Each row below holds a small network's activations on one input, seen along a few directions.
In each table, some parts of the input vary, and every possible input appears once, in random order.
A made-up example of a description, with smaller parts first: one of 2 separate values, together with either a single point or one of 11 places around a ring or (one of 4 places along a line, together with one of 8 places around a ring).
Shared parts are said once, and a part with two or three values counts as separate values.
(in the rows, 128 means zero)

Other details of the inputs vary at random and push rows far along three fixed directions, the same in every table; ignore that.

Rows:
row 1: [135 115 127 144 127 128 130 122 128 139 131 132 130]
row 2: [130 114 131 137 122 129 129 126 126 142 134 131 131]
row 3: [ 89 177 130 172 120 114 112 189 133  71  84  84 129]
row 4: [129 126 136 129 131 137 133 131 133 143 134 135 133]
row 5: [129 123 132 142 132 132 126 111 132 139 126 132 132]
row 6: [144 131 133 140 131 133 124 122 129 139 131 137 126]
row 7: [121 116 133 135 127 133 132 123 131 142 132 130 135]
row 8: [119 124 138 132 135 132 136 129 127 137 140 134 123]
row 9: [137 124 134 132 126 134 130 135 128 143 135 135 129]
row 10: [133 128 133 128 120 137 133 135 121 145 137 134 133]
row 11: [125 130 136 125 125 141 136 131 127 145 135 134 137]
row 12: [142 125 130 139 131 133 131 131 130 139 133 137 129]
row 13: [142  91  82  50 132 172 111 116 109  91  99  81  92]
row 14: [104 144  93  56  53  50 131 106 178  69 123 225 161]
row 15: [125 126 135 131 124 133 136 131 117 137 146 133 124]
row 16: [133 123 132 141 134 128 134 128 123 133 139 137 119]
row 17: [134 127 133 135 137 137 133 128 134 139 131 137 133]
row 18: [100 185 132 172 117 119 101 184 139  77  77  85 137]
row 19: [144 133 137 121 147  91 132 116 116 145 142 106 143]
row 20: [137 121 130 146 126 128 124 114 128 139 128 132 127]
row 21: [141 107  90  57 152 166 109 108 118  81  97  94  79]
row 22: [128 122 136 135 129 129 133 132 123 136 143 134 120]
row 23: [116 128 137 128 129 136 139 128 122 138 143 133 128]
row 24: [132 136 133 119 155  95 132 114 122 147 144 106 147]
row 25: [135 129 135 142 134 128 127 119 122 134 136 138 116]
row 26: [127 117 129 141 132 132 133 119 133 139 129 132 135]
Each input here is: one of 2 separate values, together with either a single point or (one of 3 separate values, together with one of 4 places along a line).
- Which other rows does row 16 become when the choice among 3 separate values takes its other values? List them by row number. => row 1, row 12
- Which other rows does row 22 become when the choice among 3 separate values takes its other values? List them by row number. => row 2, row 9
- Which other rows does row 10 become when the choice among 2 separate values takes its other values? List them by row number. => row 11

Rows:
row 27: [131 136 128 113 113 122 106 125 145 122 107 108 140]
row 28: [137  89 122 102  99  83 138  57 150 163 170 207 146]
row 29: [109 147 138 106 130 134 120 133 148 112 116 121 123]
row 30: [107 135 125 113 141 133 121 140 153 112 110 128 126]
row 31: [103 130 109 119 115 125 132 126 119 106 127 111 140]
row 32: [123 110 116 130 119 116 119 124 144 110  99 112 137]
row 33: [122 142 104 128 121 122 131 124 114 100 125 118 127]
row 34: [140 121 117 128 127 112 134 151 129  99 121 123 116]
row 35: [145 136 115 117 131 118 123 161 134 111 122 126 122]
row 36: [131 126 115 143  86 175 111 150 129  97 109 160 106]
row 37: [126 154 117 115 120 124 127 127 106 108 119 121 130]
row 38: [161 115 115  92 124 104 163  74 147 168 172 230 159]
row 39: [142 121 112 140 126 112 118 122 138 102  99 121 126]
row 40: [113 140 120 131 137 120 122 123 129  94 125 129 102]
row 41: [130 134 107 130 129 126 141 130 125  98 110 123 136]
row 42: [ 94 129 125 122 129 123 123 126 135 103 124 121 112]
row 43: [111 118 118 115 112 111 126 148 123 109 135 111 119]
row 44: [131 130 114 125 118 108 126 146 117 102 135 118 107]
row 45: [168  90 142 116 172 180 133 118  74 177 157  85  85]
row 46: [117 152 133 118 135 122 117 126 122 101 118 130 105]
row 47: [116 137 108 109 127 134 132 142 135 117 111 119 153]
row 48: [119 110 119 117 120 115 134 154 134 105 122 116 128]
row 49: [ 81 155 181 231 131 103 147 160 147 153 136 142 162]
row 50: [149  92 127  78 112  92 155  98 157 173 182 223 151]
row 51: [117 148 121 102 117 135 131 135 131 116 118 112 150]
row 52: [134 130 110 138 119 108 109 116 126 105 114 116 117]
row 53: [148 136 111 129 131 118 106 131 143 114 101 123 131]
row 54: [181  95 143 114 178 190 134 123  92 181 158  83  93]
row 55: [156  83 125 121 166 175 117 107 122 176 124  90 122]
row 56: [108 141 186 215 146 149 153 136  87 217 166 108 165]
row 57: [128 157 134 116 139 131 118 132 141 102 119 129 114]
row 58: [119 131 127 116 109 113 105 120 125 120 106 110 131]
row 59: [150 104 140  71 103  92 153  92 152 172 188 215 149]
row 60: [115 130 130 102 110 112 122 151 115 117 128 113 122]
row 61: [139 141 123 125 117 110 103 118 118 112 107 118 120]
row 62: [111 122 110 120 123 129 141 132 130 104 112 115 149]
row 63: [106 180 183 241 148 108 138 168 144 166 142 151 158]
row 64: [153  82 136 136 198 192 142  99 105 158 140 101  86]
row 65: [ 98 141 138 109 127 125 119 128 128 111 116 123 115]
row 66: [130 179 185 238 119  96 122 152 136 177 139 132 172]
row 67: [170 108 130 112 178 202 140 102  90 174 145  85 112]
row 68: [110 118 117 132  74 178 121 151 139 114 101 150 111]
- The inputs of row 48 and row 34 match in every part but one. If row 49 is changed in the same way as row 48 into row 34, which row does it become? => row 64
- Describe the family of inputs behind these rows. => one of 2 separate values, together with either a single point or (one of 4 separate values, together with one of 5 places around a ring)
- Start at row 53 and move only the place on the ring of 5, one step at a time. The first step leads to row 39. Which rows follow, in order? => row 52, row 61, row 66
- Which other rows does row 39 become when the choice among 2 separate values takes its other values? List them by row number. => row 32
